These are the activations of a small neural network, seen along a few directions. Each row is one input.
In each table, some parts of the input vary, and every possible input appears once, in random order.
Descriptions start from the smaller parts, as in this example, which fits no table here: line(6) and (point or ring(9) or (values(2) and ring(8))).
Shared parts are said once, and a part with two or three values counts as separate values.

Rows:
R1: [ 28.6   6.8  49.1  31.0 -63.1  18.9 -10.0 -10.2  19.7  -3.4 -43.8 -15.7]
R2: [-45.4   0.9  34.6 -45.9  13.0  -0.7  -8.2 -53.7 -22.5 -24.7  41.8 -10.0]
R3: [ -9.5  25.0  25.7  -3.8 -67.3  19.9  38.6 -19.1 -20.7 -16.1  36.6  16.1]
R4: [ 47.9  28.2  11.8   5.6 -15.5  11.5 -71.5  17.4 -17.4  19.9 -24.9 -40.8]
R5: [ 21.3 -12.5 -88.8 -20.6  -6.2   1.8 -24.9  34.3 -17.5 -17.5  27.0  12.0]
R6: [  9.6 -25.2 -66.1  56.0  28.0 -40.8   9.9  39.5 -37.4  32.5  39.4 -23.4]
R7: [-47.7 -70.8 -18.1  33.6  55.5 -65.1  25.5 -19.7 -10.1   5.7  17.9 -17.9]
R8: [-12.1 -48.8 -29.4  79.1 -24.5 -35.6  67.7   6.5  -3.3  21.7  19.4  10.2]
R9: [ 12.4  44.7 -12.4 -30.3 -17.4  17.7 -18.7   8.7 -59.8   2.9  54.1 -14.8]
R10: [-14.0  32.5  56.5 -39.6  76.0  17.2   0.7 -18.8  51.8  11.3 -52.5  10.7]
R11: [ 10.2  54.0  47.3   3.1  -7.4  46.3  45.0  23.2  55.1  20.3 -58.3  31.2]
R12: [ -4.4 -16.3  61.0  -7.7  20.2  -5.0 -57.6 -45.0  10.7 -16.1 -41.3 -33.1]
R13: [-30.4 -63.7 -33.0 -41.3  25.1 -19.7 -11.8 -19.8  11.6 -46.0  13.4  22.1]
R14: [  1.7 -31.6 -49.3   4.3 -56.9   0.0  31.8   5.9  20.2 -35.2   9.5  45.7]
R15: [ 31.8  76.9  11.1 -23.5  40.7  33.8 -16.4  51.0  19.6  44.7 -38.3   7.6]
The inputs of R4 and R12 match in every part but one. If R15 is changed in the same way as R4 into R12, which row does it become?
Answer: R10
What is each input in this table made of?
Answer: values(3) and line(5)
Which other rows does R1 become when the line(5) part takes its other values? List them by row number.
Answer: R3, R8, R11, R14

Rows:
R16: [  0.4 -14.3   9.0  -3.7  25.7   7.2 -11.9 -12.1  20.2   4.5 -27.8   9.0]
R17: [-23.6 -61.0 -83.7   5.4 -28.0 -30.9  37.2   2.7 -33.1 -30.7  73.0  24.3]
R18: [ 23.9  56.0  -2.5 -16.2   4.4  20.1 -18.5   5.4   4.8  10.5 -21.7  -6.3]
R19: [ 26.8  42.9  29.9   6.9 -49.2  41.2  -2.8  18.7  10.3  -7.0 -31.4   3.4]
R20: [ 28.1  46.6  34.6 -10.4 -34.3  20.8  -8.9  12.4   7.0  22.8 -22.4  15.1]
R21: [  9.2  15.7  12.4 -12.3  26.9   2.8 -20.5  11.4  23.4   0.1 -13.4   0.3]
R22: [ 31.4  48.7  22.7 -11.3 -17.7  45.0 -14.5  10.6   4.4  18.6  -7.5 -13.1]
R23: [-12.4 -18.5  28.3 -16.0  19.5 -11.2   6.4 -15.7  15.2  -7.6 -25.9 -12.7]
R24: [-17.4 -69.0 -66.5  19.0   2.8 -54.2 -19.8  -6.2 -58.9 -16.1  65.4 -23.7]
R25: [-45.3 -13.5  32.7 -15.1  18.7  -9.1  -4.1 -32.7  21.8  -7.0 -12.3  -5.3]
R26: [-22.6 -13.4  42.3  -6.0  29.1  -7.9   7.1 -50.9   9.7 -19.9  -0.8   1.7]
R27: [  3.8  33.7  23.7 -17.6  27.9  20.9  -8.4  26.3  -4.2  17.0 -20.0  -1.0]
R28: [ -2.3 -54.0 -83.0  77.5 -25.9 -44.6  58.6  30.0 -20.6  14.7  44.8   8.2]
What is each input in this table made of?
Answer: values(3) or line(10)
What sort of input is R17?
Answer: values(3)

Rows:
R29: [  7.1  31.3  49.4  20.6 -20.8  20.4  31.4 -30.5  25.7   3.0 -32.3  10.9]
R30: [  2.9  22.4  41.9 -21.5 -17.3  33.1 -44.6  -4.4   4.9 -21.3 -13.1   4.8]
R31: [ 47.6  13.5 -81.4  50.5 -50.3  -2.0  14.8  68.4 -30.2  25.2  28.9   5.3]
R32: [-13.3 -30.9 -13.8  47.1 -28.3 -21.9  55.0 -28.7  -3.8  -9.8  20.4  10.6]
R33: [-29.4 -21.2 -42.5   6.5  20.8 -11.6  -3.2  -1.1 -29.6  12.2  32.4  -7.5]
R34: [ -8.7   6.4  26.2 -11.3  20.3   8.3  16.3  14.2  58.7   8.8 -63.1  25.4]
R35: [  0.8  49.4  16.8 -32.5  24.0  17.1 -21.1  -5.1   7.6  10.4 -14.7  -8.5]
R36: [ 12.4  31.0  26.1 -42.1  -9.1  28.6 -21.6 -11.5  -7.7 -26.8 -32.3   0.5]
R37: [-30.4 -34.2  -3.2  16.8 -44.9  -7.1  65.5   4.7 -11.6 -11.0  37.5  15.1]
R38: [-17.1 -37.9 -21.5   6.1 -23.0  -8.7 -23.4  -4.6 -25.6 -33.1  38.1   6.1]
R39: [ 67.1  72.4 -18.0  19.0 -45.4  41.7  -6.9  69.3  -2.6  40.8 -22.7   4.5]
R40: [-17.8 -11.4 -47.1  -5.2  18.3 -25.1   0.4  -5.3 -23.3  -2.2  37.3  -6.5]
R41: [  6.2  13.7  40.4  25.2   8.3  16.4  11.6 -15.2  48.4   8.4 -47.4  16.8]
R42: [ -5.7 -42.5 -22.0  24.9  33.3 -26.7   0.2  11.5 -22.3   0.5  18.4 -27.4]
R43: [-10.6  39.5  21.5 -20.9  26.9  30.1 -24.3  -1.5   0.7  24.1 -19.4 -10.1]
R44: [ -3.5 -46.6 -28.2  25.9  30.8 -37.2  -9.4   3.6  -9.4   9.1   5.1 -31.9]
R45: [  6.9  48.5  23.7 -34.7  17.0  19.0 -17.0  -0.7  20.4 -15.8  -0.7  -4.2]
R46: [-28.2 -55.3 -37.4  13.4  13.0 -34.5  38.1  15.4  31.0  -2.6 -12.9  26.3]
R47: [ 26.9  21.6  19.6 -45.1   5.4  39.7 -22.0 -13.2  15.1   1.4  -6.1   9.1]
R48: [ -7.0 -29.8 -38.4 -15.6 -14.0 -13.8   0.4 -11.7 -38.0 -38.7  18.7   2.3]
R49: [ 12.6  19.3  42.2  -3.5  40.1  16.1 -19.2  10.7   6.7  12.6 -33.1 -29.9]
R50: [ 14.1  15.7  36.2  -1.6  38.2   5.6 -28.7   2.3  19.1  21.1 -45.3 -33.7]
R51: [  9.2  33.1  45.3 -19.4  37.1  -5.4 -22.1   4.4  -1.5  25.9 -21.6   5.7]
R52: [ -9.4 -28.0 -17.8   7.5  31.4 -46.6  -1.0   4.7 -32.1  14.3  29.9   9.1]
R53: [-12.4 -35.7 -16.2   0.5 -46.2 -30.9 -14.0 -25.0 -21.4 -13.9  32.7 -16.7]
R54: [ -8.9  27.0  59.4 -10.1 -38.6  35.2  41.1   3.3  18.7   1.0 -15.9  14.7]
R55: [  6.6 -37.9 -44.6 -18.0   0.5  -2.3   0.3 -14.1 -16.0 -10.4  44.8  11.6]
R56: [-13.4 -47.9 -23.7  51.5   0.6 -26.1  33.5 -13.4  20.4  -3.9   3.5  16.4]
R57: [  7.9  26.1  48.0 -27.1 -39.8  11.4 -35.3 -25.5   8.1  -1.4 -18.3 -17.1]
R58: [-12.5 -11.7 -40.8  -7.0  11.7 -22.8   5.3  -0.8 -10.7 -27.8  50.9  -1.7]
The inputs of R57 and R53 match in every part but one. If R54 is changed in the same way as R57 into R53, which row does it become?
Answer: R37
What is each input in this table made of?
Answer: values(2) and (point or line(4) or line(10))
Start at R50 and move only the line(10) part, one step at a time. The first step leads to R49. Which rows follow, in order?
Answer: R51, R43, R35, R45, R47, R36, R30, R57
Which other rows does R45 become when the values(2) part takes its other values? List them by row number.
Answer: R58
